These are the activations of a small neural network, seen along a few directions. Each row is one input.
In each table, some parts of the input vary, and every possible input appears once, in random order.
Descriptions start from the smaller parts, as in this example, which fits no table here: one of 6 places along a line, together with either a single point or one of 11 places along a line or (one of 3 separate values, together with one of 5 places around a ring).
Shared parts are said once, and a part with two or three values counts as separate values.
(in the rows, 128 means zero)

Other details of the inputs shift rows strongly along two fixed directions, in all tables alike. That doesn't count.

A family of inputs:
R1: [145 127 127 122 148 113 140 128 104 143 139 130 137 113 137 134]
R2: [138 132 135 137 139 131 128 139 137 136 117 123 118 138 130 121]
R3: [178 150 215 225 130 122 142 154  42 184 116 112 153 151 159  50]
R4: [134 135 145 117 109 100 124 114 183 119 110 137 160 144 125 144]
R5: [100 129  75 118 145 140 122 148 106 137 141 124  86 126 107 126]
R6: [119 127 143 139 110 110 137 113 178 105 128 150 163 122 122 145]
R7: [133  98 135 117 140 138 131 124 113 125 137 117 136 126 140 128]
R8: [117 134  82  99 128 145 105 140 102 125 134 121  71 140 117 129]
R9: [121 145 127 141 119 139 123 120 112 132 132 129 128 127 131 117]
R10: [119 137 141 134 101 125 127 103 170  98 127 145 163 122 130 147]
R11: [128 129 132 137 120 145 120 126 118 123 122 139 120 130 130 125]
R12: [111 127 134 143 125 140 128 134 121 128 134 122 122 121 120 125]
R13: [127 120 146 131 110 111 134 108 182 109 115 155 157 125 121 147]
R14: [118 125  81 106 141 132 109 148 108 132 132 123  73 139 104 128]
R15: [133 146 125 134 112 129 125 124 115 122 129 123 125 131 130 115]
R16: [121 121 151 126 103 121 131 104 180 112 115 140 155 120 121 150]
R17: [133 131 152 119  94 105 124 100 178 115 117 130 152 133 122 145]
R18: [119 101  80  87 153 159 111 140  96 115 148 122  96 125 133 132]
R19: [122 130  82 108 137 158 111 141 112 123 135 119  68 130 122 130]
R20: [122 125 149 126 117 114 137 118 184 114 108 149 163 132 126 147]
R21: [115 137 126 141 132 127 133 141 124 146 126 126 134 135 129 120]
R22: [136  98 129 121 149 126 131 127 116 120 136 133 135 128 140 126]
R23: [127 138 143 124  95 106 135 105 174 111 122 123 160 122 121 138]
R24: [125 133  79  81 156 147 123 140  88 135 151 121  97 110 126 136]
R25: [123 122  81 114 150 144 118 148 119 129 133 122  69 129 110 129]
R26: [114 136 133 141 122 134 129 126 117 141 131 118 126 122 123 119]
R27: [139 129 133 114 142 125 140 123 104 145 139 115 137 110 135 136]
R28: [136 127 148 125 103 120 132 102 187 113 118 127 145 123 126 147]
R29: [129 105 145 104 136 108 139 111 174 103 120 138 175 129 147 147]
R30: [163 141 224 235 138 136 147 159  40 181 121 125 151 148 162  54]
R31: [113 131  71 112 140 132 121 152 107 128 137 117  82 129 104 124]
R32: [138 130 127 118 153 114 139 139 109 147 128 122 141 116 146 137]
Each input here is: one of 4 places along a line, together with either one of 2 separate values or one of 6 places around a ring.
Q: The inputs of R14 and R8 match in every part but the place on the line of 4. If R5 is changed in the same way as R14 into R8, which row does it become?
A: R9
Q: Which other rows agree with R28 in the place on the line of 4? List them by row number.
A: R7, R12, R16, R17, R23, R26, R27
Q: Which other rows does R20 become when the place on the ring of 6 takes its other values? List them by row number.
A: R2, R3, R4, R21, R30

A family of inputs:
R33: [127 130 128 131 115 133 123 124 132 115 126 131 128 132 128 125]
R34: [129 140 123 131 128 115 129 133 139 131 123 131 130 135 126 126]
R35: [145 119 129 110 144 116 134 128 133 132 125 124 138 126 138 136]
R36: [130 140 128 125 116 127 124 120 132 128 127 131 126 127 123 130]
R37: [124 125 129 136 127 128 128 132 139 120 123 140 129 130 124 130]
R38: [135 109 134 112 142 120 131 128 132 128 125 124 141 129 136 132]
R39: [124 125 127 118 130 133 130 118 123 118 142 129 146 115 138 135]
R40: [120 130 126 133 126 119 127 133 139 127 123 130 134 140 124 125]
R41: [127 137 130 129 124 123 130 128 141 133 123 123 125 127 124 133]
R42: [ 92 127  22  82 168 175 100 173  55 143 148  99   8 127  95 129]
R43: [130 134 129 129 123 121 131 127 142 131 126 121 125 125 120 131]
R44: [129 139 126 130 126 118 131 134 137 129 123 128 129 131 123 130]
R45: [134 134 129 126 115 125 125 117 133 127 130 125 122 124 121 129]
R46: [120 129 130 133 124 122 129 134 137 126 122 127 133 135 121 128]
R47: [127 131 125 131 117 130 122 124 134 117 126 134 129 137 131 122]
R48: [121 120 128 125 141 128 139 124 126 124 137 138 146 114 135 137]
R49: [125 129 133 131 115 139 122 118 133 120 126 126 124 129 129 128]
R50: [169 141 204 222 135 158 128 151   9 181 127 114 117 146 159  44]
R51: [122 123 133 136 125 134 127 127 140 125 123 135 125 126 125 133]
R52: [122 126 131 135 126 134 128 129 140 125 125 139 129 128 124 131]
R53: [118 128 134 133 122 127 128 129 139 130 122 122 129 131 123 131]
R54: [127 140 128 129 125 124 131 130 140 133 124 127 130 128 123 131]
R55: [125 120 132 137 125 132 128 126 140 123 127 133 124 125 122 130]
R56: [141 111 134 110 134 131 125 120 128 118 133 127 135 129 144 133]
R57: [133 139 126 126 116 120 124 124 131 124 126 132 127 130 124 129]
R58: [149 118 131 107 134 120 127 119 125 128 131 127 136 126 140 136]
R59: [128 126 131 131 114 137 123 117 135 118 129 124 124 127 125 126]
R60: [117 123 126 120 137 122 139 128 125 130 135 126 149 117 133 134]
R61: [138 106 134 116 147 127 132 126 131 122 128 136 134 127 139 136]
R62: [125 126 126 138 129 126 127 132 139 122 124 142 130 135 127 127]
R63: [117 130 132 131 123 128 129 131 138 130 124 126 132 132 121 129]
R64: [121 125 133 133 122 126 129 128 139 129 126 120 127 130 119 127]
R65: [132 132 125 116 129 122 133 118 119 129 140 129 146 112 135 137]
R66: [128 132 123 121 138 119 142 127 124 135 135 126 147 113 135 135]
R67: [132 140 123 127 118 118 123 124 132 126 127 135 128 134 127 125]
Q: What is each input in this table made of?
A: one of 5 places around a ring, together with either one of 2 separate values or one of 5 places along a line
Q: The inputs of R56 and R61 match in every part but the place on the ring of 5. If R59 is changed in the same way as R56 into R61, which row does it become?
A: R55
Q: Which other rows does R58 become when the choice among 2 separate values takes its other values? List them by row number.
A: R65
Q: A walk changes only the place on the ring of 5. It starts at R49 and steps to R51. List the rest of the walk in order.
A: R53, R41, R42
Q: Which other rows agree with R64 in the place on the ring of 5? List them by row number.
A: R38, R40, R46, R53, R60, R63
